These are the activations of a small neural network, seen along a few directions. Each row is one input.
In each table, some parts of the input vary, and every possible input appears once, in random order.
Descriptions start from the smaller parts, as in this example, which fits no table here: one of 8 places around a ring, together with either a single point or one of 11 places along a line or (one of 3 separate values, together with one of 4 places along a line).
Shared parts are said once, and a part with two or three values counts as separate values.
In the rows, 128 means zero.

Rows:
row 1: [182 112 122  82 187 118 157 117 125  98 108 141 155 131 139 148  48 123
 117]
row 2: [188  88 128 148  92 108 121  87 142 131 117 162 119 109 129 125  89 199
 141]
row 3: [ 92 148 142 125 113 119 136 132 118 171 164 131  87 150 156 121 201  77
 140]
row 4: [107 126 143 128  90 136 162 108 120 214 159 105 145 129 187 112 169 113
 140]
row 5: [126 144 124  93  98 171 122 135 114 150 163  77 119 122 170 117 181  93
 134]
row 6: [116 153 121 105 129 198 123 155 114 131 189  62 116 115 159 139 174 123
 145]
row 7: [202  87 104 171 144 126 154 100 125 101 105 163 130 123 159 128  64 153
 127]
row 8: [121 141 120  98  90 146 154 113 110 180 176 110 109 149 165 119 189  95
 132]
row 9: [ 80 151 132 115 118  93  86 113 131 110 116 142 154 132  66 154  95 130
 121]
row 10: [117 109 128 134 175 117 103 141 149 105 108 138 155 151  82 178  81  82
  93]
row 11: [172 108 124 190 176  88 136 117 104  92  88 175 110 125 146 126  76 141
 134]
row 12: [150 134 115 113 112 195 192 204 150 101 109 121 135 104  86  52 155 155
 118]
row 13: [ 80 133 165 155 115 108 143 128 129 207 149 126 124 130 178 112 181  95
 146]
row 14: [103 128 120 167 103  83  73  93 149 117 103 151 129 135  89 135 135 177
 124]
row 15: [101 134 110 109  91 127 105  88 123 102 124 111 178 148  81 152  91 145
 100]
row 16: [119 142 137 139 137 171 173 222 157  96  96 146 110 101  78  55 167 138
 119]
row 17: [156 109 148 187 121  78 103  99 122 110  96 168 102 124 121 127 111 185
 131]
row 18: [ 87 160 144 131 153 171 104 175 122 122 177  83  94 118 150 141 185 105
 153]
row 19: [ 98 153 146 120 122 144 104 154 123 143 151  98  97 122 161 120 193  75
 139]
row 20: [128 118  97 120  80 102  95  77 141 131 114 133 145 123  97 130 112 199
 135]
row 21: [159 124 144 108 213  92 137 137 132  95  97 166 134 130 127 151  62 105
 122]
row 22: [132 115 103  78 155 125 133 121 114 110 106 107 170 143  91 175  57 109
 105]
Question: What is each input in this table made of?
Answer: one of 2 separate values, together with either a single point or one of 4 places along a line or one of 6 places around a ring
Question: Changing only the choice among 2 separate values turns row 17 into row 2. The same change can be made to row 16. Which row results?
Answer: row 12
Question: Start at row 10 and move only the place on the ring of 6, one step at a time. The first step leads to row 9. Which rows follow, in order?
Answer: row 14, row 17, row 11, row 21
Question: Start at row 15 and move only the place on the ring of 6, one step at a time. The first step leads to row 20. Which rows follow, in order?
Answer: row 2, row 7, row 1, row 22

Rows:
row 23: [122 126 145 179  70  76 139  99 115 183 116 165  93 116 158  77 177 178
 158]
row 24: [109 120 124 126 130  88  70  86 151 100 106 147 168 145  75 176  68 131
 104]
row 25: [110 130 120 115  60 111  98  50 101 192 175  94 129 139 177 152 158 146
 149]
row 26: [196 106 120 144 172 131 177 146 133  84  95 169 123 113 126 105  74 171
 128]
row 27: [108 149 135  85 138 161 152 156 120 148 161  97 118 152 151 123 184  48
 114]
row 28: [ 88 169 136 125 112 164 112 169 111 139 172  89  77 114 151 109 218 111
 157]
row 29: [ 95 155 151 119 130 180 142 179 124 145 156  74 121 122 152  99 203 101
 129]
row 30: [167 116 109 125 124 135 143 150 146  76  77 152 139 103  72  95  85 186
 119]
row 31: [ 83 150 131  97 125 186 160 179 134 163 168  88 139 125 139 117 174  68
 132]
row 32: [123 118 105 130 109 122  97 122 155  81  92 143 159 131  39 138  86 170
 101]
row 33: [143 103 132 141 176  78 100  85 130 118 114 157 148 147 134 191  52 107
 118]
row 34: [194  92 128 150 189 104 147 116 117 108 105 162 123 129 162 153  56 118
 126]
Question: What is each input in this table made of?
Answer: either one of 2 separate values or one of 4 places along a line or one of 6 places around a ring
Question: What sort of input is row 31?
Answer: one of 4 places along a line

Rows:
row 35: [129 107 130 165 133  42  77  86 151 109  72 207 139 152  74 147  80 142
 101]
row 36: [104 128 123 141 156 180 126 208 183  53  82 125 185  94  16 112  74 176
 103]
row 37: [ 89 141 156 105 157 161 145 182 124 154 158 112 108 132 149 130 165  41
 135]
row 38: [ 85 148 128 114  73 121  68  74 106 159 152  89 125 127 145 151 166 144
 133]
row 39: [ 81 143 143 109 101 130  80  83 125 155 179  80 144 159 147 164 167 106
 134]
row 40: [142 136 148 151 149 150 165 188 113 134 114 119 101 110 167  74 175  99
 145]
row 41: [195 107 118 133 205 116 119 133 118  45 103 153 126 128 128 168  33 145
 121]
row 42: [159 112 124 154 186  75  92 113 146  51  72 184 114 135  68 170  52 136
 112]
row 43: [160 140  83  35 110 225 185 190 145  73 125  91 152 134  64  85 141 107
  84]
row 44: [107 140 108 146  66 119 119 107 114 153 143 134  95 113 137  93 174 184
 171]
row 45: [144 132 147 146 137 137 175 167 120 143 120 132  85 114 153  70 188 164
 143]
row 46: [128  94 129 144  96  46 127  53 132 160  96 172 169 148 106 137  66 156
 112]
row 47: [112 149 150 127 162 154 171 186 138 135 141 122 105 118 174  93 173  67
 129]
row 48: [112 142 125 132  52 107  88  98 120 163 149 105 109 111 139 125 170 171
 159]
row 49: [177  85 113 129 109 105 165  61 130 162 107 156 170 133 159 153  54 156
 130]
row 50: [ 74 138 123 110 122 142 103 118 119 165 182  75 132 158 148 175 165  71
 118]
row 51: [139 141 140 167  89 135 151 136 110 141 141 144  86 111 144  79 180 171
 144]
row 52: [ 81 164 139 103 156 150 129 153 121 166 174  96 140 143 145 155 170  50
 127]
row 53: [214  86 106 122 171 135 144  96 120 112 124 136 147 110 168 149  39 146
 131]
Question: What is each input in this table made of?
Answer: either one of 2 separate values or one of 6 places around a ring or one of 11 places around a ring
